A small network was shown many inputs. Here are its activations along a few directions, one row for each input.
In each table, some parts of the input vary, and every possible input appears once, in random order.
Descriptions start from the smaller parts, as in this example, which fits no table here: one of 4 places along a line, together with either a single point or (one of 2 separate values, together with one of 5 places around a ring) or one of 11 places around a ring.
Shared parts are said once, and a part with two or three values counts as separate values.
In the rows, zero is written as 128.

A family of inputs:
R1: [124  83 128 134 163 100 102 117 127 119 111 111 101 145 163 100 145 123
 109 128]
R2: [152 119 106 132 120 150 105 143 129 131 125 107 126 146 118 123 146 108
 109 123]
R3: [163 117 137 143 136 127  80 124 125 119 122 123 124 142 136 118 149 112
 114 130]
R4: [155 163 151 149 105 173  94 136 124 131 133 141 148 121 101 143 134 100
 129 125]
R5: [160 162 165 154 112 162  81 126 122 126 131 148 146 118 111 139 135 101
 132 129]
R6: [152 164 143 147 100 179 100 141 126 135 134 136 149 121  98 145 134  99
 127 123]
R7: [117  83  40  68 118  58 165 132 143 166 131  94 193 122 114 124 109 162
 149 155]
R8: [ 89 116 125 130 138 128 169 128 123 117 120 125  85 133 144 127 126 139
 121 116]
R9: [162 161 171 157 115 157  74 121 121 123 131 151 145 116 117 139 135 101
 134 131]
R10: [117  85 105 125 154 115 121 131 127 127 113 101 102 149 150 103 142 120
 105 123]
R11: [ 92 116 133 131 142 123 162 123 122 114 119 129  84 132 147 125 128 140
 122 117]
R12: [159 118 123 137 130 139  92 133 126 124 123 116 124 145 125 119 147 111
 112 126]
R13: [ 93 118  76  79 107  63 207 128 139 147 137 121 180 110 113 136  91 184
 165 149]
R14: [156 118 115 134 125 145  98 138 127 127 124 112 125 145 121 121 147 110
 110 124]
R15: [158 163 158 151 109 168  87 131 123 128 132 144 147 119 105 141 135 101
 131 127]
R16: [ 96 114 147 136 147 113 149 113 122 111 119 136  82 128 155 122 130 142
 125 119]
R17: [ 94 115 140 133 145 118 155 118 122 112 119 133  83 130 151 123 129 141
 123 118]
R18: [110 162  97  84  97  93 197 136 145 149 158 144 203 100  97 151  77 177
 174 144]
R19: [114 161 167 140 134 151 148 124 124 120 137 152 106 118 134 139 115 132
 134 117]
R20: [118 159 178 145 138 141 135 114 124 117 136 158 104 113 144 136 116 131
 137 120]
R21: [112 162 160 138 132 156 155 129 125 122 138 149 107 120 130 140 114 131
 133 115]
R22: [161 118 130 140 133 133  86 128 126 121 122 120 124 144 130 118 148 112
 113 128]
R23: [122  84 121 131 161 105 108 122 127 122 111 108 101 147 158 101 144 122
 107 126]
R24: [ 98 113 153 139 149 108 142 109 123 109 119 138  81 125 160 121 131 142
 126 121]
R25: [116 160 173 142 137 146 142 119 124 119 137 156 105 116 139 137 116 132
 136 118]
R26: [152 158  88  87  72 113 141 139 146 159 154 132 239  98  68 158 107 144
 166 165]
R27: [109 163 153 137 128 161 162 135 125 125 138 144 108 121 126 143 113 130
 132 114]
R28: [120  84 113 127 158 110 114 126 127 124 112 105 101 148 153 102 143 122
 106 125]
R29: [153 118  48  69  88  85 142 140 144 166 142 108 214 117  85 142 116 153
 153 162]
R30: [114  86  97 123 149 120 127 136 128 130 115  96 103 150 147 105 140 117
 104 122]
- Changing only one part turns R17 into R15. The same change can be made to R24. Which row results? => R9
- What do these inputs look like to the network? => one of 5 places around a ring, together with either a single point or one of 5 places along a line
- Which other rows does R11 become when the place on the ring of 5 takes its other values? List them by row number. => R4, R10, R14, R21
- List by row number the other rows that have the place on the ring of 5 in common with R29. => R2, R3, R12, R14, R22

A family of inputs:
R31: [146  72  56 102 134 106 107 146 137 146 118  77 148 156 125 104 147 117
 105 137]
R32: [151  70  66 102 138  87  96 135 137 145 117  85 156 150 132 101 144 123
 113 143]
R33: [119 173 228 184 146 175 104 108 113  97 126 174  71 115 154 136 131 106
 125 106]
R34: [138 122  50  63  77  58 160 133 149 167 146 117 251 100  78 146  98 171
 175 173]
R35: [168 185 134 113  82 131 117 131 139 148 156 155 223  96  79 158 104 136
 168 153]
R36: [167 186 126 113  80 142 123 138 138 150 156 150 216 101  75 160 104 133
 163 148]
R37: [ 94 170 151 127 122 149 190 132 128 124 144 153 112 113 125 148 100 150
 144 114]
R38: [112 175 208 183 139 205 121 128 112 100 126 161  58 127 141 138 134  98
 112  93]
R39: [ 82  53  98 118 185  85 157 123 126 118 104  92  59 160 183  88 138 142
  98 115]
R40: [177 110 148 158 138 141  41 120 121 116 112 121 114 146 137 112 168  90
 103 128]
R41: [ 84  52 103 118 187  75 152 117 126 117 104  96  62 157 187  87 137 145
 102 118]
R42: [169 113 132 157 131 170  58 138 121 117 113 109 101 155 127 116 170  81
  91 118]
R43: [173 112 136 158 134 161  53 133 120 117 113 113 105 153 130 114 169  84
  95 121]
R44: [163 188 115 112  76 162 135 150 137 153 156 141 205 108  69 162 106 127
 155 140]
R45: [181 195 173 166  94 219  68 145 121 130 140 150 150 121  86 154 141  75
 123 119]
R46: [ 69 106  79  75 124  56 223 120 139 142 135 125 149 109 132 134  91 191
 161 144]
R47: [133 126  33  63  72  89 178 151 147 172 146 104 234 110  69 150 101 161
 163 161]
R48: [ 68 107  74  75 122  67 229 126 138 144 135 120 144 112 128 135  92 188
 156 140]
R49: [100 167 170 127 130 117 173 112 129 120 145 167 127 101 137 145  97 159
 157 128]
R50: [ 79  54  93 118 182  94 162 128 127 119 104  88  56 162 179  89 140 139
  94 112]
R51: [ 65 109  69  75 119  77 234 132 138 145 135 116 140 115 125 136  94 185
 152 136]
R52: [165 187 120 113  78 152 129 144 137 152 156 145 210 105  72 161 105 130
 159 143]
R53: [108  92 177 174 182 138 102 110 110  88  98 126  17 156 188  98 161 108
  88  99]
R54: [188 192 193 168 100 189  49 126 123 127 140 163 166 109  96 150 139  83
 136 132]
R55: [ 97 169 156 127 125 139 185 125 128 123 145 157 116 110 129 147  98 153
 148 118]
R56: [ 86  51 109 117 190  64 146 110 126 116 104 100  67 153 191  86 136 148
 106 123]
R57: [135 125  37  63  74  80 172 145 147 171 146 108 239 108  72 149 100 164
 167 164]
R58: [115 174 214 183 141 196 116 121 112 100 127 165  61 124 145 137 133 101
 116  96]
R59: [153  69  72 102 140  76  90 129 137 144 117  89 161 147 135 100 144 126
 117 148]
R60: [149  71  61 103 136  97 102 140 137 146 118  81 151 153 129 103 145 120
 109 140]
R61: [105  93 172 174 179 148 107 116 110  89  98 122  14 159 185  99 162 105
  84  96]
R62: [110  91 184 174 184 128  96 103 110  87  98 130  21 152 192  97 160 111
  92 104]
R63: [102  93 167 174 177 157 112 121 110  89  98 118  11 162 181 100 164 102
  80  93]
R64: [ 99 168 162 127 127 128 179 119 128 121 145 162 121 106 133 146  97 156
 153 122]
R65: [ 70 105  86  74 126  45 217 114 139 140 135 129 155 104 135 133  90 195
 165 150]
R66: [184 194 179 167  96 210  62 139 121 129 140 154 154 118  89 153 140  78
 127 122]
R67: [118 173 220 184 144 186 110 115 112  99 127 169  65 120 149 137 132 103
 121 101]
R68: [137 124  43  63  76  69 166 139 148 169 146 112 244 104  75 147  99 167
 171 168]
R69: [175 111 142 158 136 151  47 127 120 117 113 117 109 150 134 113 168  87
  99 124]
R70: [186 193 185 168  98 200  56 132 122 128 140 158 159 114  93 151 139  81
 132 127]
- Changing only one part turns R67 into R38. The same change can be made to R68. Which row results? => R47
- Changing only one part turns R64 into R55. The same change can be made to R46. Which row results? => R48
- What do these inputs look like to the network? => one of 2 separate values, together with one of 4 places along a line, together with one of 5 places around a ring
- Which other rows does R59 become when the place on the ring of 5 takes its other values? List them by row number. => R34, R35, R40, R54
- Which other rows does R43 become when the choice among 2 separate values takes its other values? List them by row number. => R61

A family of inputs:
R71: [113 108 132 135 147 122 132 123 124 118 118 122  93 138 149 117 136 129
 116 120]
R72: [120 105 136 141 151 129 118 124 123 116 115 119  87 143 152 113 143 119
 109 118]
R73: [126 105  38  61  96  63 174 139 148 166 141 102 218 116  93 135 102 169
 159 162]
R74: [106 111 128 127 144 113 145 122 126 121 121 125 101 133 147 119 128 138
 123 123]
R75: [130 160 132 121 109 137 145 132 132 137 143 143 157 112 108 145 111 136
 146 132]
R76: [142 153 143 137 113 149 116 130 127 129 134 140 142 120 113 140 127 119
 134 129]
R77: [149 149 148 143 117 153 101 130 125 126 131 138 136 124 116 136 134 111
 128 127]
R78: [158 146 152 149 122 157  85 129 124 124 129 136 132 130 120 131 140 103
 122 126]
R79: [135 156 138 129 110 144 131 131 129 132 138 141 149 116 110 143 119 127
 140 130]
R80: [101 113 123 119 143 104 158 121 129 125 125 126 111 128 146 122 119 147
 131 126]
R81: [128 103 139 147 156 136 103 125 122 115 113 116  82 149 155 108 148 110
 102 115]
- What do these inputs look like to the network? => either a single point or (one of 2 separate values, together with one of 5 places along a line)

A family of inputs:
R82: [106 119 121 119 141 118 154 128 130 128 129 124 112 131 142 123 120 139
 126 124]
R83: [127 104 103 111 135  99 132 126 131 136 125 114 136 132 135 119 127 138
 129 136]
R84: [140 142 127 130 106 138 121 131 128 130 131 132 149 121 109 139 130 124
 135 134]
R85: [135 152 146 132 119 135 124 124 128 130 136 145 144 115 119 139 119 129
 141 130]
R86: [150 143 210 195 157 194  62 119 109  90 113 147  40 148 159 118 166  80
  90  97]
R87: [115 104 105 117 128 106 142 127 128 127 120 116 123 133 131 122 131 139
 126 131]
R88: [142 149 129 127 116 146 123 137 131 136 137 132 151 124 110 136 122 121
 133 129]
R89: [120 101  98 114 127 105 137 129 128 131 120 112 128 133 129 122 133 136
 126 133]
R90: [144 138 120 126 105 137 115 133 129 134 131 128 154 122 106 139 132 120
 133 136]
R91: [117 111 118 117 139 101 142 123 131 128 126 123 127 130 140 120 123 143
 130 132]
R92: [149 141 125 123 114 131 109 130 133 138 136 132 163 120 112 135 126 122
 136 138]
R93: [113 116 114 118 139 116 150 131 131 129 128 119 119 134 138 121 122 139
 125 125]
R94: [102 111 120 121 133 111 152 122 127 124 121 125 109 126 138 126 129 141
 128 128]
R95: [138 153 136 130 118 147 128 135 129 133 137 136 145 123 113 137 120 124
 134 127]
R96: [122 108 111 115 137 100 137 125 131 131 125 118 132 132 137 119 125 141
 129 134]
R97: [118 112 107 116 137 114 145 133 132 132 128 115 125 136 135 120 123 137
 124 127]
R98: [132 157 143 132 119 150 133 132 127 132 137 141 137 120 117 140 117 124
 136 125]
R99: [141 148 139 130 116 132 119 127 130 131 136 140 152 118 116 136 121 128
 139 133]
R100: [130 150 141 135 110 142 131 126 125 128 132 141 134 116 115 144 126 127
 138 128]
R101: [123 109 100 113 135 114 140 134 132 137 128 111 130 137 132 120 126 135
 124 128]
R102: [117 103 190 186 184 163  80 116 109  92 100 127  23 157 184  97 163  87
  82  95]
R103: [136 146 134 133 108 140 126 129 127 128 131 137 142 119 111 141 128 126
 136 131]
R104: [109 108 112 119 130 108 147 125 128 125 121 121 117 130 134 124 130 141
 127 129]
R105: [110 114 125 119 142 104 147 120 130 126 126 127 120 127 143 122 122 144
 131 131]
R106: [146 145 122 124 116 146 118 138 132 140 137 128 157 125 108 136 125 118
 131 132]
R107: [145 145 132 127 115 131 114 129 131 134 136 136 158 120 114 135 123 125
 138 135]
- What do these inputs look like to the network? => one of 2 separate values, together with either a single point or (one of 3 separate values, together with one of 4 places along a line)
- Changing only the choice among 2 separate values turns R99 into R91. The same change can be made to R106. Which row results? => R101
- Which other rows does R88 become when the choice among 2 separate values takes its other values? List them by row number. => R97
- Which other rows does R101 become when the choice among 3 separate values takes its other values? List them by row number. => R83, R89
